Each row below holds a small network's activations on one input, seen along a few directions.
Each table varies a few parts of the input and shows all the possible inputs, shuffled.
A made-up example of a description, with smaller parts first: one of 8 places around a ring, together with either a single point or (one of 2 separate values, together with one of 4 places along a line) or one of 11 places around a ring.
Shared parts are said once, and a part with two or three values counts as separate values.
In the rows, zero is written as 128.

Other details of the inputs shift rows strongly along three fixed directions, in all tables alike. That doesn't count.

A family of inputs:
R1: [121 101 143  94 102  65  47 199 120 179 140]
R2: [133  73  47  73 154 134 187 104 170 109 154]
R3: [144 127 153  83 104  53  66 207 149 181 118]
R4: [183  81  57  95 172 141 167 116 183 125 180]
R5: [171  54  45 104 144 107 187 121 162 105 163]
R6: [122  54 195  85 125  97  11 167 147 169 134]
R7: [182  61  50 110 133 114 176 121 178 102 175]
R8: [143 135 190 185  88 151 195 134 115 156 136]
R9: [121 157 178 169 100 197 184 160 102 140 137]
R10: [179  58  51  98 139 115 175 117 152  97 183]
R11: [101 145 177 157  83 191 186 116 110 157 116]
R12: [151 148 195 160 116 158 201 121 117 183 118]
R13: [117 106 143  80  88  69  51 197 114 162 130]
R14: [164  73  50 107 156 125 170 126 162 101 203]
R15: [109 116 140  72  94  54  69 198 110 167 126]
R16: [195  90  57  99 159 125 182 141 185 102 170]
R17: [100 148 178 173  97 186 182 145  85 142 154]
R18: [123  58 187  97 111  93  17 190 139 142 139]
R19: [135  36  98  76 175 179 142  96 185  71 181]
R20: [100 117 148  77 120  83  43 181 133 191 145]
R21: [158 112  58  74 154 131 196 136 186  86 163]
R22: [128 182  97 199 172  96  66  81  96  69 104]
R23: [140 112 185 180 111 161 180 111  88 190 142]
R24: [129 161 192 149 111 173 202 124 118 171 115]
R25: [181  98  57  90 160 134 186 144 186  93 168]
R26: [148 187 103 184 188 113  67  70 120  93  83]
R27: [114 177 183 149  93 181 207 149 111 138 115]
R28: [103 166 179 149 109 213 181 137 109 157 126]
R29: [136 122 184 181 114 166 176 115  94 187 155]
R30: [ 91  99 223 148 112 230 154 113 110 126 134]
R31: [133 172  97 197 171  92  70  76  91  71  91]
R32: [ 97 121 139  80  78  83  53 202 142 154 119]
R33: [153  69  55  86 169 133 172 101 164 120 184]
R34: [ 92 160 151  44 110  93  68 189 156 176 102]
R35: [122 130 143  85 108  91  48 219 140 165 132]
R36: [141 132 194 174 102 156 193 109 122 180 132]
R37: [115 130 181 154  93 180 184 110  84 161 129]
R38: [147  93  62  78 153 132 183 100 199 107 172]
R39: [129 116 176 181  88 154 199 137  85 158 116]
R40: [134 125 149 190 192 127  36  43 118  61  86]
R41: [ 96 184  90 162 163 111  85  58 105  78  55]
R42: [179  55  56  89 152 119 172  93 158 122 179]
R43: [100 145 173 155  75 188 189 137  76 128 129]
R44: [134  75  42  83 141 130 191 128 164  84 159]
R45: [123 106 140  81  93  45  68 194 110 176 129]
R46: [142 120  55  59 165 164 186 124 193  98 156]
R47: [ 84 119 144  64 113  93  48 180 129 181 131]
R48: [127  91  53  77 167 152 170 107 170 105 194]
R49: [ 63 141 139  56 111 112  48 185 134 169 139]
R50: [109  66 189  88 112 102  18 194 140 133 137]
R51: [159 195 107 179 189 102  79  71 128  95  67]
R52: [ 69 136 135  65  95 101  53 206 121 148 129]
R53: [ 69 131 139  54 109 107  52 182 129 172 127]
R54: [120 103  40  61 138 134 196 126 148  72 170]
R55: [150 165  98 182 173  67  85  44  88 102  79]
R56: [121 149 187 174  83 165 196 136 116 144 133]
R57: [151 151 191 171 101 154 203 145 109 159 121]
R58: [ 90 141 169 160  80 181 202 141  86 136 109]
R59: [120  51  87  75 155 186 147 123 179  37 182]
R60: [146 124 153  77 120  74  53 193 156 201 115]
R61: [128 112 179 171 103 157 196 112  94 181 112]
R62: [121 224  98 168 165 123  81 100 121  50  64]
R63: [135 175  99 173 174  75  86  49  88  94  76]
R64: [112 185  94 185 166 106  70  79  92  59  89]
R65: [114 141 141 188 173 136  39  72 111  23  89]
R66: [105 169 173 159  95 209 185 160 102 132 132]
R67: [114 191  92 171 156  84  88  76  81  59  77]
R68: [137 117 185 166  97 165 183 108  83 173 132]
R69: [105 161 182 165  79 178 198 137 116 135 128]
R70: [113 188  97 161 169  89  87  52  88  83  73]
R71: [162 170 112 197 170  73  76  46 132 106  82]
R72: [137 209 106 167 184 115  78  74 128  83  64]
R73: [111 150 146  68 104  93  61 222 149 155 114]
R74: [ 83 145 151  58  96  90  58 178 162 174 116]
R75: [153 111 183 186  91 154 181 108 109 185 126]
R76: [118 132 181 166  88 178 185 114 110 165 121]
R77: [142 103 180 180 101 148 194 109  93 191 115]
R78: [ 99 140 144  64 119 109  45 197 149 176 125]
R79: [184  84  52 105 159 136 170 140 177 100 185]
R80: [163 173 106 208 157  69  79  69 125  80  86]
R81: [119 100  45  51 150 139 194 103 155  98 165]
R82: [166 139 195 169 114 150 199 118 117 192 120]
R83: [ 91 206  90 177 163 123  69  85  98  49  97]
R84: [108 195  90 180 139 113  76  80 113  49  69]
R85: [127  88  48  58 145 155 177 102 160  92 170]
R86: [139 119 183 177  92 164 184 111 110 177 124]
R87: [146 170  98 202 148  86  72  75 112  70  75]
R88: [ 96 119 140  68  84  84  54 199 116 149 127]
Each input here is: one of 2 separate values, together with one of 4 places along a line, together with either a single point or one of 10 places around a ring.
Q: The inputs of R25 and R51 match in every part but the choice among 2 separate values. If R1 is changed in the same way as R25 into R51, which row does it become?
A: R23
Q: The inputs of R67 and R70 match in every part but the choice among 2 separate values. If R35 is changed in the same way as R67 into R70, which row does it become?
A: R26
Q: The inputs of R66 and R28 match in every part but the choice among 2 separate values. If R8 is changed in the same way as R66 into R28, which row does it become?
A: R36
Q: Which other rows does R81 become when the place on the ring of 10 takes its other values? List them by row number.
A: R11, R28, R34, R41, R46, R49, R53, R74, R85
Q: Which other rows does R64 become when the place on the line of 4 takes its other values? List them by row number.
A: R1, R31, R52
Q: Which other rows does R4 become when the choice among 2 separate values takes its other values? List them by row number.
A: R79
Q: Which other rows does R24 become when the place on the ring of 10 takes its other values? List them by row number.
A: R2, R37, R38, R47, R48, R70, R72, R76, R78
Q: Which other rows does R40 become when the place on the line of 4 takes its other values? List them by row number.
A: R6, R19, R30

A family of inputs:
R89: [144 105  84 145 144 171 200  79 140 106 178]
R90: [123 130 198 108 101 126  89 169 126 183 112]
R91: [129 172 113 193 143 150 195  47  92  81 106]
R92: [117 129 184 143  79 159 216 139  99 171 136]
R93: [142 154 115 191 161  78  67  73 113 104  81]
R94: [149  96  74  89 163 101 116 115 175 136 152]
R95: [132 164 103 152 146 100 104 109 119  84  94]
R96: [125 111  96  44 123  96 132 162 168 160 153]
R97: [ 87 134 184 146  77 108  69 158  87 166 118]
R98: [134 154 202 182 101 187 183 156 116 167 121]
R99: [172 134 115 211 145 159 193  62 123 107 138]
R100: [102 158 192 164 102 205 182 146 105 157 132]
R101: [126  71 116  50 122 114 111 165 163 129 154]
R102: [124  93  95  82 117 100  94 170 129 127 146]
R103: [150  72 113  59 141 105 113 162 171 163 149]
R104: [139  75  91  69 112 101 113 182 146 138 160]
R105: [126 163 178 141  96  98  89 172 108 186  94]
R106: [119 150 182 147  84  89  89 175  96 172  90]
R107: [117  82 113  57 111 120 111 171 177 121 156]
R108: [131 118 107  94 122 159 220 120 145 146 166]
R109: [154 171 129 172 168 104  66  79 127  94  75]
R110: [143  69 109  95 134 170 218 123 161 163 191]
R111: [128 140 211 152 117  98  62 194  87 143 146]
R112: [140 157 191 170  96 168 196 149 105 171 121]
R113: [161  68 114 139 107 143 200 128 146 133 179]
R114: [ 88 131 186 137  97 105  73 149  94 178 109]
R115: [112 202 102 152 161 109  77  94 107  88  84]
R116: [135 175 104 175 147  84  82  91 104  86  74]
R117: [144  82  75  93 152  92 115 118 165 122 150]
R118: [116  98 113 112 121 188 203 145 147 108 171]
R119: [104 178 111 172 156 121  73 102 113  61  86]
R120: [103 105 190 107 102 117  93 164 104 174 112]
R121: [ 99 155 175 132  96 121  70 172  84 175 108]
R122: [143  94  91 100 163  92  91 111 146 103 118]
R123: [162 131 126 184 171 173 191  51 118 105 117]
R124: [130  65 125 103 130 169 200 117 130 126 164]
R125: [126 173 110 194 147 167 189  65  90  65 111]
R126: [109 194 109 167 168 125  66  98 122  78  85]
R127: [139  99  70  95 146 106 111 122 163 117 164]
R128: [141  83 119  88 119 191 214 137 179 131 184]
R129: [142 120  80 114 153 104  99 143 169  84 126]
R130: [123 174 124 157 168 120  66  71 114  86  82]
R131: [118 166 118 156 179 115  67  65 104  98  81]
R132: [152 159 115 191 162 185 191  81 136  87 122]
R133: [147 169 119 188 170  90  72  72 121 121  84]
R134: [ 99 114 185 121  94 107  91 163 107 190 121]
R135: [154 150 111 186 140 145 215  61 112  94 117]
R136: [131  87 115  46 133 122 109 161 172 144 155]
R137: [111 155 182 160  91 180 193 135  87 173 128]
R138: [ 87 125 196 122 103 117  73 152  86 169  97]
R139: [121 179 123 158 168 121  64  69 111  86  82]
R140: [157  97 111 114 112 133 224 129 149 138 158]
R141: [115 143 202 146  84 111  73 169 123 155  94]
R142: [118 103  74 102 156  98  97 102 144 108 141]
R143: [130 117 195 190  77 158 176 130  91 165 138]
R144: [144  91  98 125 149 173 196  81 140  76 155]
R145: [162 137 112 203 148 160 185  58 121 104 137]
R146: [133 114 119  76 127 115  92 158 183 135 138]
R147: [136 167 106 175 153 178 204  74 111  87 127]
R148: [125  94 118  66 147 110  94 145 151 151 136]
R149: [146 127  75 107 146  86 113 138 152  92 124]
R150: [109 126 197 121  79 123  90 178 131 162 112]
R151: [144  68  72 127 132 163 215  94 147  91 193]
R152: [111 137 172 116  92 124  90 185  97 185 122]
R153: [106 140 182 166  80 172 195 137  77 157 126]
R154: [104 117 100  66 117 101 105 172 141 120 139]
R155: [115 160 106 154 154 122  87 113 128  71  98]
R156: [143  89  78 117 160 173 212  81 155 125 182]
R157: [127 101  75  84 161 110 111 113 162 131 154]
R158: [121  89  92  56 112  97 126 177 152 139 153]
R159: [122 182  96 170 160 113  65  88  91  90  92]
R160: [126 114  73  79 140 106 130 144 152  95 143]
R161: [ 87 160 181 123  83  94  92 157  92 168  95]
R162: [162 120  68 114 154  94  94 133 146 112 131]
R163: [117 134 174 141  88 181 208 147 101 176 144]
R164: [ 93 143 193 108  88 140  86 173 131 169 119]
R165: [167 148 128 195 150 178 192  67 146  88 121]
R166: [107 148 202 160  91 202 177 128 113 156 131]
R167: [120 143 181 138  93 183 209 155 107 171 141]
R168: [124 137 180 154  85  97  74 181  84 168 100]
R169: [127 116  76 109 147 102  90 111 149 109 150]
R170: [ 96 150 179 113 103 140  92 190 129 170 118]
R171: [135 111  96  53 126 106 127 181 171 149 154]
R172: [141 142 124 153 154 106  81  88 124  83  89]
R173: [145  57 114  63 130  97 115 165 161 148 148]
R174: [118 116 191 185  79 164 177 127  87 158 142]
R175: [103 103 116  71 113 120  92 157 161 114 143]
R176: [143 117 215 174  90 169 179 134 100 159 118]
R177: [122 121  67  96 142  95 111 125 137  92 129]
R178: [146 110  74 100 144 162 239  95 157 115 173]
R179: [117  95 116  63 145 115  95 144 148 148 139]
R180: [113  91 118  64 124 115  93 150 147 121 142]
R181: [138 119  62  76 151 104 126 134 161 116 143]
R182: [119 165  97 174 149 101  64  93  82  72  88]
R183: [147 194 110 169 156  78  93  84 122 111  75]
R184: [146 177 101 177 160 100  66  93 102  97  85]
R185: [143 171 101 155 152 102 104 100 122 110  94]
R186: [134 107  82  95 147 118 118 151 173  92 142]
R187: [155 111 128  89 160  97  81 185 149 125 189]
R188: [116 116  88  97 142 114  89 118 162  75 128]
R189: [136 142 184 143  90 162 217 138 115 190 135]
R190: [ 91 141 174 136  84 116  72 174  73 159 109]
Q: The inputs of R171 and R95 match in every part but one. If R170 is changed in the same way as R171 into R95, which row does it become?
A: R155
Q: The inputs of R133 and R93 match in every part but one. If R115 is changed in the same way as R133 into R93, which row does it become?
A: R125
Q: What is each input in this table made of?
A: one of 2 separate values, together with either a single point or (one of 5 places along a line, together with one of 10 places around a ring)
Q: Which other rows does R90 become when the place on the ring of 10 takes its other values? List them by row number.
A: R94, R123, R132, R145, R146, R171, R184, R185, R189
Q: Which other rows does R127 become when the choice among 2 separate values takes its other values? List them by row number.
A: R174
Q: Which other rows does R144 become when the place on the line of 5 takes its other values? List them by row number.
A: R101, R172, R176, R180
Q: Which other rows does R161 become when the place on the line of 5 takes its other values? List them by row number.
A: R91, R92, R135, R140
